Each row below holds a small network's activations on one record, seen along a few directions.
Here are examples, each followed by its value of one field, Sedu.
The word missing means that the record has no Sedu.
The largest differences between rows may come from other fields.
(in the rows, 500 means zero)
Strong random noise was added to every row along 8 fixed directions; ignore it. To show where, here is one row again and again, with new noise each time:
| 598 | 388 | 315 | 445 | 583 | 370 | 470 | 404 | 411 | 637 | 369 | 492 | 669 | 349 | 618 | 473 | 196 | 538 | 470 | 649 | 455 | 480 | 527 | 502 | 576 | 472 | 415 | 255 |
| 312 | 378 | 438 | 435 | 294 | 510 | 604 | 630 | 617 | 539 | 703 | 663 | 492 | 550 | 256 | 648 | 345 | 504 | 524 | 357 | 628 | 600 | 437 | 355 | 545 | 381 | 599 | 466 |
| 549 | 440 | 283 | 610 | 322 | 532 | 560 | 475 | 491 | 534 | 512 | 492 | 553 | 519 | 457 | 460 | 355 | 553 | 616 | 560 | 610 | 394 | 548 | 344 | 479 | 463 | 636 | 327 |
| 322 | 522 | 561 | 479 | 591 | 501 | 643 | 429 | 484 | 722 | 389 | 511 | 275 | 550 | 404 | 424 | 453 | 548 | 571 | 408 | 420 | 358 | 438 | 387 | 414 | 593 | 384 | 693 |
| 516 | 497 | 593 | 589 | 459 | 585 | 412 | 637 | 554 | 350 | 733 | 580 | 420 | 383 | 394 | 663 | 746 | 492 | 450 | 314 | 608 | 757 | 360 | 598 | 415 | 507 | 450 | 461 |
| 687 | 620 | 456 | 579 | 247 | 768 | 482 | 621 | 565 | 339 | 519 | 492 | 525 | 571 | 392 | 506 | 620 | 528 | 696 | 485 | 519 | 282 | 645 | 270 | 326 | 407 | 706 | 375 |
| 501 | 435 | 427 | 371 | 532 | 362 | 494 | 249 | 309 | 528 | 384 | 547 | 709 | 485 | 602 | 392 | 312 | 475 | 603 | 612 | 540 | 535 | 644 | 509 | 707 | 344 | 618 | 487 |
| 487 | 588 | 226 | 803 | 490 | 625 | 592 | 514 | 433 | 554 | 446 | 293 | 482 | 509 | 547 | 440 | 548 | 444 | 485 | 677 | 422 | 320 | 597 | 439 | 477 | 685 | 520 | 505 |
| 343 | 353 | 762 | 345 | 485 | 336 | 413 | 445 | 631 | 573 | 537 | 723 | 352 | 727 | 233 | 390 | 367 | 432 | 632 | 302 | 605 | 591 | 471 | 550 | 491 | 339 | 582 | 594 |
| 677 | 547 | 547 | 385 | 493 | 610 | 486 | 520 | 473 | 501 | 432 | 559 | 502 | 319 | 517 | 571 | 510 | 648 | 585 | 416 | 453 | 422 | 456 | 358 | 343 | 447 | 398 | 350 |

| 568 | 500 | 540 | 346 | 504 | 536 | 584 | 570 | 567 | 548 | 432 | 529 | 530 | 340 | 550 | 621 | 424 | 676 | 508 | 433 | 431 | 396 | 436 | 346 | 416 | 493 | 361 | 381 | | d2
| 587 | 614 | 340 | 728 | 463 | 638 | 566 | 620 | 578 | 482 | 437 | 320 | 491 | 571 | 523 | 446 | 566 | 500 | 508 | 640 | 425 | 238 | 604 | 385 | 391 | 646 | 531 | 434 | | d6
| 256 | 491 | 377 | 664 | 468 | 476 | 554 | 654 | 552 | 534 | 681 | 447 | 421 | 623 | 337 | 555 | 562 | 341 | 378 | 522 | 502 | 607 | 474 | 583 | 596 | 598 | 549 | 625 | | d6
| 697 | 589 | 536 | 428 | 484 | 577 | 641 | 334 | 323 | 243 | 512 | 488 | 668 | 187 | 801 | 633 | 722 | 765 | 540 | 429 | 701 | 604 | 397 | 415 | 533 | 485 | 430 | 475 | | d4
| 383 | 588 | 414 | 381 | 688 | 424 | 834 | 144 | 243 | 703 | 126 | 358 | 568 | 428 | 834 | 348 | 339 | 647 | 553 | 662 | 381 | 213 | 615 | 322 | 697 | 598 | 419 | 769 | | d7
| 269 | 512 | 309 | 838 | 542 | 471 | 731 | 396 | 430 | 612 | 527 | 301 | 331 | 507 | 583 | 433 | 637 | 531 | 467 | 543 | 576 | 467 | 414 | 512 | 537 | 783 | 452 | 705 | | d2
| 267 | 572 | 411 | 517 | 487 | 577 | 669 | 551 | 482 | 639 | 503 | 464 | 409 | 590 | 393 | 518 | 512 | 445 | 517 | 500 | 377 | 394 | 544 | 362 | 536 | 546 | 529 | 710 | | missing
| 793 | 425 | 516 | 588 | 454 | 480 | 326 | 687 | 801 | 436 | 430 | 445 | 507 | 543 | 510 | 473 | 364 | 489 | 470 | 550 | 472 | 338 | 494 | 529 | 303 | 516 | 432 | 119 | | d7
| 482 | 396 | 359 | 557 | 462 | 406 | 475 | 530 | 583 | 520 | 511 | 483 | 611 | 550 | 528 | 505 | 311 | 416 | 419 | 581 | 555 | 534 | 544 | 534 | 608 | 492 | 564 | 353 | | d8
| 429 | 506 | 425 | 585 | 454 | 570 | 500 | 612 | 521 | 476 | 606 | 476 | 507 | 538 | 416 | 566 | 529 | 403 | 413 | 546 | 458 | 553 | 511 | 539 | 536 | 532 | 517 | 548 | | missing
| 406 | 333 | 508 | 357 | 159 | 506 | 592 | 771 | 809 | 578 | 691 | 723 | 352 | 589 | 161 | 676 | 257 | 623 | 575 | 237 | 653 | 455 | 331 | 227 | 375 | 351 | 579 | 302 | | d7
| 510 | 431 | 473 | 591 | 446 | 437 | 561 | 355 | 493 | 572 | 470 | 498 | 390 | 536 | 552 | 389 | 439 | 602 | 576 | 448 | 679 | 464 | 410 | 452 | 440 | 547 | 525 | 471 | | d8
| 560 | 499 | 464 | 567 | 294 | 543 | 627 | 379 | 495 | 382 | 548 | 511 | 506 | 543 | 529 | 460 | 556 | 698 | 681 | 433 | 781 | 419 | 479 | 311 | 440 | 482 | 679 | 457 | | d4
| 696 | 492 | 474 | 490 | 381 | 528 | 387 | 579 | 544 | 424 | 503 | 504 | 574 | 448 | 497 | 525 | 500 | 557 | 557 | 523 | 502 | 449 | 535 | 475 | 422 | 435 | 571 | 259 | | d2
| 562 | 573 | 562 | 513 | 618 | 508 | 400 | 386 | 377 | 458 | 424 | 477 | 501 | 459 | 575 | 436 | 641 | 480 | 536 | 512 | 467 | 531 | 544 | 579 | 487 | 535 | 499 | 554 | | d5
| 664 | 602 | 357 | 706 | 404 | 664 | 465 | 580 | 498 | 450 | 487 | 389 | 485 | 513 | 500 | 452 | 645 | 502 | 588 | 590 | 456 | 343 | 583 | 417 | 366 | 554 | 594 | 379 | | missing
| 444 | 449 | 411 | 438 | 570 | 317 | 596 | 179 | 242 | 491 | 472 | 510 | 661 | 398 | 703 | 424 | 472 | 574 | 577 | 551 | 675 | 653 | 513 | 535 | 733 | 421 | 562 | 570 | | d6
| 344 | 618 | 442 | 311 | 480 | 570 | 784 | 384 | 390 | 541 | 373 | 452 | 599 | 519 | 583 | 543 | 442 | 572 | 582 | 531 | 431 | 302 | 587 | 230 | 609 | 474 | 532 | 721 | | d4
| 404 | 477 | 639 | 478 | 629 | 466 | 425 | 646 | 653 | 465 | 547 | 498 | 473 | 551 | 425 | 564 | 487 | 374 | 316 | 467 | 421 | 575 | 486 | 656 | 512 | 556 | 355 | 575 | | d3
| 112 | 465 | 427 | 401 | 363 | 546 | 855 | 505 | 476 | 651 | 663 | 626 | 391 | 503 | 329 | 681 | 420 | 627 | 510 | 318 | 617 | 561 | 332 | 236 | 584 | 530 | 526 | 757 | | d5
| 489 | 528 | 383 | 470 | 598 | 483 | 632 | 458 | 438 | 475 | 389 | 377 | 742 | 388 | 733 | 552 | 382 | 465 | 351 | 700 | 400 | 450 | 625 | 520 | 706 | 535 | 426 | 528 | | d1
| 312 | 488 | 529 | 628 | 593 | 450 | 612 | 448 | 522 | 574 | 497 | 424 | 332 | 587 | 469 | 438 | 526 | 484 | 437 | 479 | 532 | 482 | 409 | 559 | 496 | 682 | 388 | 715 | | d3
| 385 | 412 | 414 | 521 | 520 | 424 | 684 | 521 | 552 | 568 | 555 | 483 | 486 | 378 | 552 | 613 | 395 | 564 | 392 | 469 | 566 | 560 | 345 | 480 | 557 | 579 | 340 | 496 | | d1
| 573 | 476 | 617 | 487 | 424 | 501 | 552 | 502 | 655 | 464 | 428 | 521 | 440 | 607 | 469 | 423 | 440 | 571 | 603 | 464 | 560 | 325 | 504 | 415 | 407 | 475 | 525 | 481 | | d1
| 397 | 566 | 548 | 536 | 485 | 585 | 546 | 567 | 535 | 378 | 560 | 466 | 530 | 574 | 455 | 556 | 602 | 435 | 447 | 503 | 491 | 503 | 572 | 507 | 559 | 541 | 550 | 662 | | d3
| 434 | 601 | 662 | 213 | 547 | 628 | 480 | 652 | 533 | 444 | 486 | 606 | 585 | 485 | 414 | 672 | 503 | 444 | 433 | 431 | 303 | 489 | 589 | 423 | 545 | 396 | 471 | 629 | | d5
| 515 | 405 | 278 | 807 | 477 | 408 | 426 | 513 | 613 | 580 | 461 | 347 | 463 | 682 | 518 | 333 | 343 | 358 | 435 | 676 | 543 | 394 | 558 | 597 | 495 | 635 | 572 | 355 | | d8

Here are new rows. What is Sedu for each?
| 494 | 463 | 423 | 497 | 433 | 502 | 576 | 569 | 571 | 445 | 582 | 504 | 580 | 430 | 516 | 629 | 465 | 591 | 451 | 467 | 602 | 532 | 439 | 417 | 513 | 527 | 483 | 391 | | d4
| 451 | 444 | 570 | 543 | 496 | 382 | 539 | 305 | 506 | 622 | 395 | 495 | 357 | 678 | 506 | 255 | 439 | 569 | 654 | 471 | 616 | 372 | 509 | 471 | 449 | 508 | 573 | 588 | | d2
| 603 | 664 | 640 | 481 | 503 | 695 | 445 | 704 | 616 | 318 | 503 | 433 | 530 | 534 | 485 | 565 | 702 | 449 | 457 | 502 | 358 | 371 | 627 | 482 | 402 | 486 | 474 | 548 | | d6
| 605 | 486 | 550 | 628 | 417 | 487 | 410 | 482 | 604 | 322 | 490 | 447 | 561 | 675 | 527 | 353 | 533 | 406 | 559 | 576 | 610 | 423 | 668 | 585 | 518 | 438 | 671 | 472 | | d1
| 267 | 489 | 629 | 458 | 486 | 444 | 635 | 392 | 488 | 483 | 563 | 579 | 415 | 616 | 465 | 498 | 572 | 486 | 518 | 365 | 636 | 620 | 450 | 502 | 630 | 499 | 588 | 789 | | d8
| 302 | 670 | 491 | 503 | 450 | 608 | 522 | 547 | 399 | 286 | 614 | 429 | 636 | 634 | 468 | 583 | 774 | 280 | 450 | 560 | 446 | 595 | 702 | 561 | 733 | 466 | 716 | 812 | | d4
| 452 | 593 | 666 | 366 | 637 | 470 | 508 | 390 | 467 | 449 | 357 | 475 | 533 | 580 | 571 | 430 | 578 | 471 | 544 | 494 | 431 | 423 | 604 | 507 | 554 | 491 | 494 | 695 | | d4
| 376 | 573 | 513 | 631 | 477 | 603 | 591 | 450 | 389 | 452 | 642 | 498 | 369 | 449 | 475 | 563 | 771 | 555 | 506 | 387 | 609 | 638 | 380 | 498 | 469 | 619 | 513 | 704 | | d5
| 476 | 473 | 509 | 825 | 797 | 305 | 489 | 286 | 428 | 553 | 378 | 279 | 359 | 500 | 732 | 268 | 616 | 430 | 368 | 644 | 529 | 545 | 428 | 841 | 541 | 798 | 297 | 652 | | d1
